Each row below holds a small network's activations on one input, seen along a few directions.
Each table varies a few parts of the input and shows all the possible inputs, shuffled.
A made-up example of a description, with smaller parts first: ring(8) and (point or (values(2) and line(4)) or line(11)).
Shared parts are said once, and a part with two or three values counts as separate values.

Other details of the inputs vary at random and push rows far along three fixed directions, the same in every table; ignore that.

Rows:
row 1: -4.9,12.6,-28.7,-23.7,26.8,9.8,-10.5,10.7,4.7,3.8,7.1
row 2: -28.5,-18.7,-24.2,14.2,16.7,-15.0,-38.0,0.1,13.5,-18.4,13.8
row 3: -2.6,-19.4,41.9,34.3,-43.9,-35.9,6.7,-11.9,4.7,-3.2,-43.4
row 4: -11.7,-2.1,1.7,1.8,0.2,18.4,-6.2,-9.9,19.3,18.4,5.2
row 5: 18.6,2.5,46.6,14.2,-61.4,-14.8,9.5,26.3,26.1,-15.7,-52.5
row 6: -22.7,-13.5,-4.4,21.5,-15.8,3.4,-9.7,-26.6,15.6,4.9,1.2
row 7: 32.0,-12.1,-3.2,4.3,1.5,13.5,1.9,5.5,23.6,19.8,-1.9
row 8: -33.2,2.6,2.5,3.7,25.2,9.2,13.5,-29.4,-25.3,-2.0,35.8
row 9: 36.1,41.9,-6.9,-46.6,-1.5,28.1,-9.7,59.0,6.2,7.8,-32.6
row 10: -14.4,-21.1,-51.3,0.6,18.4,-2.5,-51.9,14.6,19.9,-10.7,31.2
row 11: 3.4,-31.9,-30.2,-5.2,15.8,-24.8,-35.3,4.7,3.7,-6.7,15.1
row 12: -8.6,-9.5,-1.0,40.7,-47.1,-27.1,-26.9,24.6,36.0,-1.6,-17.6
row 13: -36.8,0.0,11.1,2.6,5.9,21.2,33.0,-47.3,-2.5,28.6,-11.3
row 14: 42.9,28.4,21.4,-33.2,-25.0,13.6,13.0,49.1,-5.0,-9.8,-4.9
row 15: -16.3,-3.7,-0.8,-36.1,38.2,16.6,27.5,-34.9,-9.2,-4.5,1.4
row 16: -22.6,-14.0,-11.2,39.8,-28.5,-24.7,-27.4,14.7,-3.1,-29.2,21.8
row 17: 38.0,20.4,7.9,-38.5,30.4,19.4,20.5,4.6,-7.4,7.0,-23.7
row 18: 11.7,13.8,-3.1,-31.9,26.1,43.6,-7.7,3.1,21.2,37.6,20.6
row 19: 18.9,-32.9,-19.5,5.5,-0.6,-7.8,-26.0,-5.3,23.4,21.5,23.7
row 20: -23.2,-14.2,4.7,8.6,43.1,-2.0,40.8,-59.5,-22.7,-10.9,-13.7
row 21: 23.1,-13.6,-8.9,8.9,-12.8,-22.3,-14.2,14.6,-14.5,-9.7,23.2
row 22: -27.8,-7.5,-30.8,-3.5,21.7,4.5,-16.2,-24.6,-1.0,-12.7,12.1
row 23: -30.3,-12.8,-31.6,16.3,-2.6,-4.6,-8.1,-7.3,-15.7,-4.1,40.3
row 24: 6.1,47.9,29.5,-27.5,10.1,21.7,36.1,12.3,-28.5,13.7,-3.8
row 25: 3.5,6.2,12.8,-32.5,43.0,10.3,32.6,-41.1,-27.2,9.0,-15.2
row 26: 52.6,26.1,9.2,-29.6,7.0,21.7,21.1,24.3,-20.0,9.4,6.9
row 27: -30.3,9.5,7.3,10.4,-2.0,6.2,21.6,-35.0,-31.9,-12.7,12.3
row 28: -28.2,-3.4,30.8,42.4,-32.8,-24.3,4.1,-5.4,17.9,-1.7,-33.5
row 29: -2.5,-14.8,1.7,-0.7,7.2,-14.1,7.3,-18.7,-31.5,1.1,26.3
row 30: -18.3,32.8,50.2,16.7,-23.9,-26.1,24.7,10.0,-9.9,-28.9,-71.6
row 31: 53.1,0.6,-28.7,-9.3,3.6,8.7,-18.4,47.9,4.5,1.5,34.1
row 32: 46.6,-17.1,-11.2,8.8,-20.8,-4.8,-28.2,34.3,36.8,12.9,0.2
row 33: -23.8,17.0,16.5,23.1,-22.3,-19.0,20.2,-3.4,-21.7,-14.5,-6.4
Description of these inputs: values(3) and (point or line(4) or ring(6)).
The inputs of row 19 and row 25 match in every part but the values(3) part. If row 12 is changed in the same way as row 19 into row 25, which row does it become?
Answer: row 1
Which other rows does row 7 become when the line(4) part takes its other values? List them by row number.
Answer: row 3, row 19, row 32
Which other rows does row 30 become when the ring(6) part takes its other values? List them by row number.
Answer: row 1, row 2, row 9, row 10, row 22
Which other rows does row 2 become when the values(3) part takes its other values? List them by row number.
Answer: row 8, row 18

Rows:
row 34: -21.5,18.8,27.5,-5.4,18.0,8.6,46.2,-39.4,-34.2,-1.0,-15.9
row 35: -4.4,21.2,33.9,3.5,-16.4,-9.3,19.8,3.7,-19.7,-12.7,-28.8
row 36: 9.7,15.4,31.7,18.4,-34.1,-20.7,9.6,23.3,-9.4,-32.4,-42.1
row 37: 13.1,-9.0,-29.5,19.4,-29.2,-22.9,-48.4,51.7,20.8,-23.4,14.9
row 38: 18.3,-6.5,-9.8,16.2,-29.6,-28.7,-32.0,42.7,8.4,-23.2,-4.0
row 39: 38.8,4.4,-55.8,-41.5,27.1,27.6,-41.0,46.3,15.9,16.4,52.5
row 40: -38.5,-17.4,-6.3,16.6,12.3,-14.6,4.6,-35.1,-17.6,-10.6,19.6
row 41: 55.7,32.0,-12.3,-50.7,16.6,30.6,-13.3,54.9,1.7,18.4,13.1
row 42: 51.7,33.4,-4.6,-54.2,12.4,32.3,-0.6,44.0,-4.1,11.9,0.4
row 43: -11.1,20.0,15.0,-39.8,49.3,31.4,52.5,-51.2,-37.6,17.0,5.7
row 44: -53.1,-41.5,-37.3,38.4,13.1,-26.4,-18.3,-39.3,-6.3,-15.6,46.0
row 45: 14.9,13.6,38.1,25.1,-52.7,-18.9,3.2,29.9,12.9,-21.2,-61.1
row 46: -32.7,-38.8,-28.3,8.5,29.2,-1.0,-2.7,-51.2,3.4,10.2,32.6
row 47: 29.3,3.5,-30.5,-47.8,44.7,41.5,-11.0,7.5,14.3,43.7,37.7
row 48: -51.7,-34.0,-18.9,24.6,33.3,-15.7,10.1,-62.3,-21.9,-8.9,36.6
row 49: -28.9,-33.5,-0.1,39.6,-15.7,-32.1,-6.0,-28.5,8.9,-15.0,-7.2
row 50: 24.8,-31.9,-48.5,27.2,-33.6,-25.6,-76.6,63.2,49.5,-8.1,22.3
row 51: 17.5,28.3,16.5,-9.8,-18.0,6.2,5.9,31.2,-6.7,-12.7,-23.2
row 52: 36.3,30.0,-5.0,-26.6,-5.4,15.5,-14.4,51.5,2.1,6.0,1.6
row 53: -46.6,-44.1,-42.1,34.9,19.6,-25.1,-21.9,-37.0,-7.4,-12.0,50.4
row 54: 18.2,11.3,11.7,1.9,-19.5,-15.3,-4.6,27.7,-7.3,-13.7,-18.8
row 55: -11.9,20.7,42.3,-13.6,8.4,16.1,43.2,-33.1,-15.3,17.9,-31.0
row 56: -18.9,-15.5,11.9,46.2,-38.8,-33.6,-13.3,2.9,14.8,-16.1,-23.5
row 57: -10.1,11.5,38.9,36.2,-43.9,-31.3,16.8,7.7,-14.6,-40.3,-51.8
row 58: -46.2,-50.2,-44.0,24.7,29.8,-8.0,-16.5,-53.9,11.4,7.6,49.6
row 59: 28.0,27.4,27.5,-12.9,-16.1,12.5,10.9,25.8,6.4,11.7,-37.1
row 60: 1.9,15.4,35.3,16.1,-34.5,-8.8,13.1,9.4,8.6,-8.9,-46.1
row 61: -25.4,4.7,24.8,6.2,3.5,8.6,33.3,-39.1,-7.7,4.7,-21.8
row 62: 29.5,30.9,8.8,-37.9,17.8,25.3,16.4,17.0,-11.7,7.4,-4.3
row 63: 20.9,13.8,-8.2,-26.7,9.8,26.3,-6.2,17.9,15.4,25.7,5.7
row 64: 16.3,-18.7,-40.0,-20.2,23.2,13.8,-29.2,8.2,21.6,25.1,37.6
row 65: 13.6,21.4,47.1,6.6,-27.1,-4.5,25.4,7.3,1.8,-7.3,-55.9
row 66: 15.9,-36.2,-44.5,18.0,-16.4,-23.1,-62.3,37.2,37.2,0.6,28.2
row 67: -18.4,-2.9,33.6,29.8,-33.1,-23.4,10.5,-10.1,5.2,-15.8,-39.4
row 68: -6.4,11.9,9.9,-27.4,32.7,30.8,49.8,-40.6,-33.4,21.7,26.5
row 69: -31.8,-31.4,0.9,35.5,-3.3,-13.8,7.4,-50.3,-5.9,-1.8,20.8
row 70: 32.1,19.9,4.3,-39.0,18.4,35.6,10.5,12.1,7.9,24.2,-6.5
row 71: -7.1,-24.0,-5.6,36.5,-35.9,-31.7,-34.5,20.3,26.2,-14.5,-7.2
row 72: -3.0,-15.3,-0.4,19.4,-9.4,-14.0,-10.2,-0.7,13.5,-2.1,-6.0
row 73: -17.2,15.7,20.8,-37.4,42.3,41.7,49.7,-55.2,-17.6,31.6,-3.0
row 74: 17.9,6.4,-40.4,-51.0,43.2,38.7,-15.6,12.7,-1.2,22.3,51.4
row 75: -19.4,19.3,31.5,-7.5,8.0,5.4,39.4,-29.5,-28.3,-6.9,-18.3
The inputs of row 40 and row 71 match in every part but one. If row 48 is changed in the same way as row 40 into row 71, which row does it become?
Answer: row 72
The inputs of row 67 and row 75 match in every part but one. If row 59 is changed in the same way as row 67 into row 75, which row does it become?
Answer: row 53
What do these inputs look like to the network?
Answer: values(2) and (point or (line(4) and line(5)))
A walk changes only the line(5) part. It starts at row 49 and steps to row 65. List the rest of the walk in order.
Answer: row 58, row 60, row 67
Which other rows does row 57 become when the values(2) part takes its other values? List them by row number.
Answer: row 45

Rows:
row 76: -31.1,-43.7,24.5,95.0,-76.2,-85.9,-27.1,5.8,8.9,-54.2,-35.6
row 77: 17.8,20.5,14.5,-10.8,-3.1,13.5,3.4,16.7,10.5,2.3,-29.7
row 78: 1.2,-10.5,-7.2,-5.4,6.4,1.1,-1.9,-6.2,7.9,0.2,7.0
row 79: -12.6,-24.4,-43.4,1.4,24.6,1.3,-38.0,0.6,22.7,16.3,40.9
row 80: 25.0,23.5,24.7,-9.2,-10.2,2.7,14.0,20.1,-1.7,12.1,-28.0
row 81: 20.4,36.5,18.5,-20.1,-5.9,0.5,9.6,35.9,-24.6,-12.8,-16.8
row 82: -4.5,-30.5,-43.3,-1.9,18.2,-3.4,-40.8,-1.2,17.7,11.3,49.8
row 83: -43.0,-6.2,33.0,8.9,21.5,8.3,60.1,-79.9,-34.5,6.7,-2.8
row 84: -7.7,-7.8,-19.3,3.9,5.2,8.4,-16.4,3.9,18.7,8.2,16.5
row 85: 20.6,16.3,9.3,-18.4,-10.6,10.0,2.2,21.0,9.5,1.9,-27.5
row 86: -6.8,-10.1,-17.1,-7.2,7.3,1.0,-17.7,-1.8,9.3,11.1,12.4
row 87: -7.0,-8.8,-19.2,-3.6,0.9,8.1,-14.1,-0.7,12.4,7.4,16.2
row 88: 24.5,20.8,16.6,-6.1,-14.2,11.0,12.1,19.3,1.9,9.1,-18.9
row 89: 19.9,28.8,9.1,-18.3,-0.3,4.1,11.1,26.2,-21.8,-19.6,-12.4
row 90: -6.9,2.3,-24.0,-3.1,11.2,2.0,-9.0,6.1,-17.5,-13.7,34.1
row 91: 6.7,-12.3,-19.1,1.6,13.0,2.3,-6.1,-7.0,5.6,7.9,14.5
row 92: 21.0,17.4,16.1,-13.1,-16.9,11.4,4.1,21.5,7.4,3.4,-14.6
row 93: -37.5,-11.8,26.2,6.4,28.9,3.6,54.6,-80.2,-32.5,2.4,-4.9
The inputs of row 78 and row 82 match in every part but one. If row 77 is changed in the same way as row 78 into row 82, which row does it become?
Answer: row 79
What do these inputs look like to the network?
Answer: values(3) and (point or line(5))
